Each row below holds a small network's activations on one record, seen along a few directions.
After each row come some of the record's fields: V, M, E, S, J, Z.
A field that a record lacks is written missing.
The largest differences between rows may come from other fields.
(in the rows, 500 means zero)
Random noise pushes rows far along 2 fixed directions. That doesn't count. These rows show it; they differ only by the noise:
463 453 611 501 407 336 556 461 410 438 360 616 479 576 429 513 363 515
537 502 626 526 497 371 595 498 446 524 419 475 521 587 533 426 456 486
493 417 624 521 415 398 602 490 491 493 391 630 462 565 594 432 363 536
514 542 615 509 496 312 553 472 369 477 393 449 542 599 379 498 463 463

472 523 445 437 578 557 392 580 521 509 604 393 557 450 627 480 640 476
<V:v2 M:m3 E:e2 S:s2 J:j2 Z:z1>
470 458 644 543 473 246 464 529 348 455 469 617 461 613 357 532 398 510
<V:v2 M:m4 E:e3 S:missing J:missing Z:z2>
544 603 467 541 629 696 571 396 467 550 621 262 579 495 358 514 609 438
<V:v1 M:m2 E:e1 S:missing J:missing Z:z2>
465 354 467 591 447 750 577 487 616 487 669 673 374 469 656 434 360 559
<V:v1 M:m2 E:e1 S:missing J:missing Z:z2>
621 625 504 551 691 472 454 611 467 631 676 149 598 545 559 382 731 446
<V:v2 M:m3 E:e1 S:missing J:missing Z:z1>
404 387 458 513 422 601 598 359 499 451 478 624 417 476 474 552 385 604
<V:v1 M:m2 E:e2 S:s2 J:j1 Z:z1>
519 511 530 532 644 555 420 656 480 552 729 347 546 522 608 397 613 444
<V:v2 M:m3 E:e1 S:missing J:missing Z:z2>
452 497 534 439 401 436 469 543 520 451 430 600 469 542 520 520 431 484
<V:v2 M:m1 E:e2 S:s1 J:j1 Z:z2>
435 409 432 464 438 475 441 509 535 389 435 717 448 416 541 548 405 539
<V:v1 M:m3 E:e3 S:missing J:missing Z:z1>
594 468 488 517 504 591 591 521 653 660 489 421 523 469 766 348 545 565
<V:v2 M:m2 E:e1 S:missing J:missing Z:z1>
601 524 572 530 568 424 576 517 539 662 442 406 531 517 615 412 594 529
<V:v1 M:m4 E:e3 S:missing J:missing Z:z1>
391 333 533 434 362 437 403 522 506 352 475 839 432 518 570 537 260 595
<V:v2 M:m4 E:e2 S:s2 J:j1 Z:z2>
486 390 533 598 504 556 533 555 527 503 626 629 420 503 563 447 418 533
<V:v1 M:m3 E:e3 S:missing J:missing Z:z2>
463 467 465 499 582 673 452 519 485 465 659 464 528 471 505 505 514 484
<V:v1 M:m2 E:e1 S:missing J:missing Z:z2>
502 409 406 428 339 614 486 503 707 491 359 749 429 370 714 497 386 564
<V:v1 M:m1 E:e3 S:missing J:missing Z:z1>
517 579 407 480 473 661 568 467 609 508 497 411 478 437 594 487 585 459
<V:v1 M:m2 E:e2 S:s1 J:j1 Z:z1>
592 550 542 471 527 348 542 509 528 615 369 399 563 516 594 420 571 496
<V:v2 M:m1 E:e3 S:missing J:missing Z:z1>
482 562 547 451 491 216 385 557 389 461 416 500 498 564 403 558 535 462
<V:v2 M:m4 E:e2 S:s1 J:j1 Z:z1>
543 651 551 520 666 512 470 496 419 570 587 282 578 540 403 514 672 396
<V:v1 M:m4 E:e2 S:s2 J:j2 Z:z2>
493 524 599 534 463 474 601 393 421 537 440 459 502 574 379 519 463 507
<V:v2 M:m1 E:e2 S:s2 J:j2 Z:z2>
487 563 466 557 518 581 596 400 455 512 532 368 467 505 403 539 596 483
<V:v1 M:m2 E:e2 S:s1 J:j2 Z:z1>
342 396 488 463 450 596 408 479 457 362 560 705 452 462 444 606 410 522
<V:v1 M:m3 E:e2 S:s2 J:j2 Z:z2>
478 553 393 439 392 562 482 377 538 493 324 570 495 416 345 652 499 512
<V:v1 M:m1 E:e1 S:missing J:missing Z:z1>
544 566 515 486 605 540 462 525 445 512 552 358 600 502 411 506 590 437
<V:v1 M:m1 E:e1 S:missing J:missing Z:z2>
533 453 610 525 419 459 549 568 544 572 444 553 479 546 636 417 443 543
<V:v2 M:m1 E:e1 S:missing J:missing Z:z2>
521 525 512 434 468 339 440 620 563 520 391 524 490 492 663 452 534 462
<V:v2 M:m4 E:e2 S:s1 J:j1 Z:z1>
474 502 406 478 489 614 457 425 533 491 513 525 495 442 470 572 526 554
<V:v1 M:m3 E:e1 S:missing J:missing Z:z1>
542 467 520 568 476 421 569 521 496 546 495 471 484 522 549 424 491 531
<V:v2 M:m2 E:e3 S:missing J:missing Z:z1>
419 481 487 459 528 436 368 468 360 362 623 565 511 569 326 608 404 505
<V:v2 M:m3 E:e2 S:s2 J:j1 Z:z2>
478 446 395 475 494 712 478 509 623 494 555 539 492 383 641 493 533 552
<V:v1 M:m2 E:e1 S:missing J:missing Z:z1>
586 479 389 552 550 775 630 443 667 600 631 402 487 447 733 391 554 542
<V:v1 M:m2 E:e1 S:missing J:missing Z:z1>
433 467 396 419 506 548 320 573 515 428 566 548 521 417 511 558 543 512
<V:v1 M:m3 E:e1 S:missing J:missing Z:z1>
548 551 585 467 539 372 454 533 412 510 449 406 594 565 392 513 520 490
<V:v2 M:m1 E:e1 S:missing J:missing Z:z2>
582 503 543 562 683 566 575 577 481 586 668 281 593 510 586 364 600 456
<V:v2 M:m2 E:e3 S:missing J:missing Z:z2>
562 571 452 483 605 643 532 483 638 597 592 388 519 479 756 412 633 499
<V:v1 M:m4 E:e2 S:s2 J:j1 Z:z1>
507 554 418 435 439 453 475 435 473 438 315 520 542 424 297 620 495 489
<V:v1 M:m1 E:e3 S:missing J:missing Z:z1>
620 560 565 531 627 473 477 670 529 611 639 296 575 565 675 331 613 433
<V:v2 M:m4 E:e1 S:missing J:missing Z:z2>
436 489 439 454 442 450 361 581 465 431 506 515 501 461 427 564 523 502
<V:v2 M:m3 E:e1 S:missing J:missing Z:z1>

Here are new rows. What are their fields?
526 504 442 481 413 586 556 419 616 561 349 574 480 415 513 546 501 554
<V:v1 M:m1 E:e1 S:missing J:missing Z:z1>
559 474 537 545 485 395 522 556 557 545 464 590 436 512 625 440 480 535
<V:v1 M:m4 E:e3 S:missing J:missing Z:z1>
554 486 476 509 464 525 591 452 588 580 362 568 489 432 536 496 490 538
<V:v1 M:m1 E:e3 S:missing J:missing Z:z1>
581 504 578 637 599 526 630 498 433 581 660 306 518 587 502 384 522 483
<V:v2 M:m2 E:e3 S:missing J:missing Z:z2>
530 627 468 402 444 278 413 548 464 458 328 426 550 515 392 556 539 438
<V:v2 M:m1 E:e2 S:s1 J:j1 Z:z1>
498 503 477 447 418 360 419 535 506 452 448 577 461 508 534 503 446 510
<V:v2 M:m4 E:e2 S:s1 J:j1 Z:z1>
535 568 462 419 519 471 408 626 590 528 524 417 514 478 709 430 609 441
<V:v2 M:m4 E:e2 S:s1 J:j1 Z:z1>
537 554 509 572 717 616 480 499 415 538 750 300 577 549 419 491 628 470
<V:v1 M:m3 E:e1 S:missing J:missing Z:z2>
457 514 525 538 477 460 549 442 380 410 448 482 494 523 245 574 462 446
<V:v1 M:m2 E:e3 S:missing J:missing Z:z2>
426 426 578 467 396 415 517 413 456 448 394 699 459 553 426 552 324 562
<V:v2 M:m1 E:e2 S:s2 J:j1 Z:z2>
498 448 460 397 329 460 454 589 669 489 371 690 434 428 735 453 414 533
<V:v2 M:m1 E:e2 S:s1 J:j1 Z:z1>
583 571 597 565 642 406 517 630 455 569 582 341 544 562 563 396 619 403
<V:v1 M:m4 E:e3 S:missing J:missing Z:z2>
556 582 527 505 529 487 525 419 464 518 485 429 552 564 360 538 486 490
<V:v1 M:m1 E:e1 S:missing J:missing Z:z2>
425 547 502 565 549 567 537 393 344 428 601 398 482 531 228 609 534 427
<V:v1 M:m2 E:e2 S:s1 J:j2 Z:z2>
487 544 423 509 351 578 597 372 563 536 314 545 447 429 369 600 486 522
<V:v1 M:m1 E:e1 S:missing J:missing Z:z1>
488 530 609 467 506 374 503 490 411 505 415 472 549 564 427 520 505 496
<V:v2 M:m1 E:e2 S:s2 J:j2 Z:z2>
368 348 501 426 412 569 410 550 561 391 569 768 434 490 682 504 345 565
<V:v2 M:m3 E:e2 S:s2 J:j1 Z:z2>
533 454 565 522 453 419 614 448 551 589 348 573 465 503 600 446 465 569
<V:v1 M:m1 E:e3 S:missing J:missing Z:z1>
597 549 487 491 476 547 613 413 584 617 391 401 535 477 529 471 550 545
<V:v1 M:m1 E:e1 S:missing J:missing Z:z1>
